Each row below holds a small network's activations on one input, seen along a few directions.
In each table, some parts of the input vary, and every possible input appears once, in random order.
Descriptions start from the smaller parts, as in this example, which fits no table here: line(6) and (point or ring(9) or (values(3) and ring(8))).
Shared parts are said once, and a part with two or three values counts as separate values.

Table:
r1: [-26.7  36.2  -2.6 -14.8  27.5  10.2  -0.4  -6.8  24.7  -8.2  27.0  -0.8
  18.3   9.7 -16.0  -0.7 -32.9]
r2: [-27.0  42.1  -8.1 -27.0 -21.5   4.8   3.8  -7.7  10.5   3.6  42.6  -8.7
  54.9   7.0   1.1  -6.4   6.2]
r3: [ 45.1 -12.9  -8.6   5.2 -34.2 -11.9  13.1   6.6 -17.8   7.5 -19.3  12.1
 -17.7 -17.3   5.2  15.4  24.4]
r4: [ 33.2 -41.9 -20.5 -10.2  -0.8 -21.0   8.1 -10.9 -56.9  11.9 -37.4  -3.8
 -49.6 -28.7   8.6 -35.9  -5.0]
r5: [-32.0  13.4  16.6   4.8  42.2  23.8  -5.2  -7.1  35.7 -27.5  33.2  -9.0
  17.3  19.1  -7.5  -5.3 -14.3]
r6: [-25.5  46.9  -4.4 -19.5   0.8   0.4   5.4 -11.3  14.8   1.1  38.6  -5.2
  30.8  12.5  -2.4   3.4  -2.5]
r7: [ 43.2 -22.7  -9.2  10.3 -12.3  -0.3   5.3  10.2  -8.2   2.1 -18.7  19.4
 -32.5 -16.7  16.5  18.0   4.5]
r8: [ 17.6 -47.2  19.8  41.8 -16.6 -10.9 -29.9  21.3   8.1  10.2 -51.4   9.4
 -20.3  11.4  -7.1  33.2   6.6]
r9: [-50.0  27.3  -1.1 -34.6  41.0   1.7  11.1 -16.4 -22.7   5.8  19.0 -22.3
  11.7   3.9   1.2 -77.3  -1.5]
r10: [ 40.7 -16.9 -14.6   0.1 -53.0  -9.7  17.9   9.5 -24.7  12.5 -24.6  11.5
   1.9 -30.8   0.1  13.7  22.6]
r11: [ 38.4 -42.7   5.9  28.1   6.0   8.3  -5.4   9.5   0.6 -16.1 -31.1  19.6
 -27.4  -3.5  16.0  16.2   7.2]
r12: [-57.0  18.7  26.6  15.9  20.9   4.6 -23.8   3.0  35.9  -2.9  22.1 -22.2
  12.7  33.4 -15.6  25.9 -15.5]
Question: What do these inputs look like to the network?
Answer: values(2) and (point or line(5))
Question: Changing only the values(2) part turns r10 into r2. The same change can be made to r4. Which row results?
Answer: r9
Question: Which other rows does r5 become when the values(2) part takes its other values? List them by row number.
Answer: r11

Table:
r13: [  6.4 -23.0  10.0  15.9 -10.5 -18.1   0.9   6.2 -12.1  17.9 -36.0   0.4
 -28.2  -6.5  -0.7   1.3  24.9]
r14: [ 17.0 -23.9  -8.2  -4.2 -28.2 -13.3  -0.4   2.6 -24.8  13.0  -9.7 -10.8
 -20.3 -17.2  -3.5   0.7  -2.0]
r15: [ -7.8   9.5   3.8  17.4  15.3  22.2  -0.2  10.3  32.4 -18.3  24.4   3.9
   6.1   3.9   0.2  23.0  -7.7]
r16: [ -4.0  -2.4  14.5   5.5  34.7  20.3 -11.8  -3.1  15.3 -21.9  16.9  -7.4
  12.0  23.2  -5.4 -20.4 -28.0]
r17: [-33.7  11.8   7.2   2.5  -1.6  -1.2 -15.7   1.7  20.8   7.2  27.3 -25.8
   8.1  13.5 -10.6  15.5 -16.8]
r18: [ 46.2 -22.0 -11.5  -2.0   3.4  -5.6  11.5 -11.2 -19.7   8.0 -11.1  17.7
 -38.2 -18.2  13.3  -7.3  -2.0]
r19: [-54.8  68.8 -25.1 -76.1  20.4   8.0  31.6 -28.6 -21.5   3.8  61.9 -24.6
  38.4  -5.7  12.6 -74.5   2.3]
r20: [ -5.0 -15.2   1.4   6.8 -20.2 -19.8  -3.5   2.6 -26.7  23.7 -31.1  -7.1
 -21.7  -6.4   7.5   5.0  10.5]
r21: [-10.6  30.5   2.7   0.6 -13.2   6.6 -13.8   9.2  23.3  -6.7  15.4  -7.6
  33.6  18.3 -19.2  25.0 -19.0]
r22: [ -4.8  20.7  14.2   4.5   8.7  17.0 -13.5  17.5  42.4 -22.9  10.8   3.2
  17.1  23.5  -4.9  27.0   5.9]
r23: [ 32.2 -31.1  -6.5   4.6  13.1  -2.3   4.6  -5.2 -24.0  -9.0 -22.3   0.8
 -30.5 -10.0  13.4 -18.5  -3.9]
r24: [ -0.2  13.2   1.7  -2.2  28.0  21.7 -16.2  -0.7  24.9 -18.2  28.3   0.9
   3.0  15.8  -0.2  -1.5 -25.4]
r25: [ 42.9 -20.5 -11.5  17.5 -11.8   7.0  17.0   4.3  -9.0 -11.4 -13.2  15.9
 -24.1 -29.3  11.5  12.0  14.0]
r26: [-10.6  33.9 -37.0 -74.8   0.9 -19.9  54.2 -37.0 -64.2  20.7  26.8  -6.5
   4.6 -41.1  22.8 -78.7  24.6]
r27: [-50.9  13.7  17.4  11.7   7.2  -4.3 -19.1   4.6  12.2  13.4   5.1 -20.0
  14.0  24.2  -6.0  13.4  -9.0]
r28: [ 35.0 -16.8 -10.1  10.3 -35.6 -17.5   9.1   0.2  -8.9  14.5 -26.7  24.4
  -0.6 -14.2   1.6  24.8  14.9]
r29: [-38.6 -11.7  14.4   8.0  32.4  16.4 -20.2   5.8  23.1 -10.1  -1.6   0.9
  16.7  16.7  -5.7  -6.9 -19.5]
r30: [-37.0   7.5  27.2  21.1  16.6  -3.2 -17.4   9.0  27.5   6.2   4.1 -11.8
   6.0  26.6 -15.4   7.7   6.0]
r31: [ 11.6 -41.8  -2.1  12.6   7.7  -5.6  -3.3  -5.0 -19.8  -0.7 -37.5  14.2
 -20.4 -12.0   4.6 -12.6   7.0]
r32: [-13.7  16.2   8.2  10.8 -10.4   3.1  -9.6   5.8  30.9  -1.9  15.2  10.3
  31.1  15.6  -6.8  31.6  -2.1]
r33: [ 37.7  -4.4 -11.3  -2.8 -40.7  -5.9   5.8   7.9 -20.1   3.0 -22.3   8.5
   7.0 -15.1 -10.1  11.0  -5.2]
r34: [ 42.5 -13.1   0.4  12.3 -16.0  -5.6  10.0   3.0  -1.9 -10.3 -24.7  20.5
 -13.9  -5.6   1.0  22.2  30.4]
Question: What do these inputs look like to the network?
Answer: values(2) and (point or ring(10))
Question: Changing only the values(2) part turns r14 into r17. The same change can be made to r25. Which row results?
Answer: r15
Question: Which other rows does r18 become when the values(2) part takes its other values? List them by row number.
Answer: r24

Table:
r35: [-42.9  80.3   1.7 -26.9 -23.4  17.8   4.7   4.0  45.9  -9.4  64.7 -11.8
  81.9  19.0 -26.9  25.1  -8.5]
r36: [-83.3  29.4  43.2  20.5  67.3  28.9 -17.7  -0.6  51.1 -14.2  40.6 -22.1
  23.6  45.9 -10.9  -0.2 -26.8]
r37: [ -1.7  37.4  -8.6 -10.8 -50.1  -4.1  -1.6   7.7  16.3   2.9  15.6   3.2
  47.0   5.5 -11.9  44.9   3.9]
r38: [ -1.0 -49.5  28.0  45.6  23.7  -5.1 -24.9   9.2   8.2   5.6 -38.7   1.5
 -39.7  15.4  -0.5  13.6  -1.2]
r39: [ 88.7 -22.3 -15.8  15.2 -75.3 -10.5  11.8  26.4 -11.8  -1.9 -47.1  30.8
  -8.5 -28.4 -11.3  60.6  18.6]
r40: [-41.5 -19.0  33.1  31.7  40.9   8.8 -31.4   4.9  31.7  -4.7   0.5 -14.0
 -12.0  31.2  -5.4   6.8 -14.5]
r41: [ 10.8 -14.0 -26.9 -27.3   1.2 -19.1  21.6 -15.9 -55.8  21.0 -18.9   0.4
 -28.7 -32.1  20.8 -53.6  12.9]
r42: [ 41.2   4.8 -14.4   1.2 -65.5 -14.4  -4.3  16.9  -0.1  11.7 -19.2  17.3
  14.7  -7.4  -7.6  51.8   7.2]
r43: [-58.9  64.5  -8.9 -52.3  45.3  12.0  20.5 -32.3  -1.1  -6.5  72.4 -25.2
  37.0  10.1   5.9 -71.0  -6.0]
r44: [ 66.9 -48.9 -27.9 -13.2  -0.6 -10.7  23.1 -10.4 -51.7   0.4 -23.3   8.8
 -63.8 -43.7  24.9 -45.8  17.5]
r45: [-29.5  21.2 -21.4 -39.5  16.5 -10.0  22.5 -24.3 -38.6  12.2  13.0 -10.8
   4.6 -16.2  16.0 -59.0   8.8]
r46: [ 51.3 -83.7  18.0  55.8  20.0   6.5 -24.4  14.4   5.9 -17.1 -59.5  21.9
 -56.1   0.7   6.9  26.9 -12.0]
Question: Changing only one part turns r41 into r45. The same change can be made to r38. Which row results?
Answer: r40
Question: What do these inputs look like to the network?
Answer: values(3) and line(4)
Question: Which other rows does r35 become when the values(3) part takes its other values? List them by row number.
Answer: r36, r43
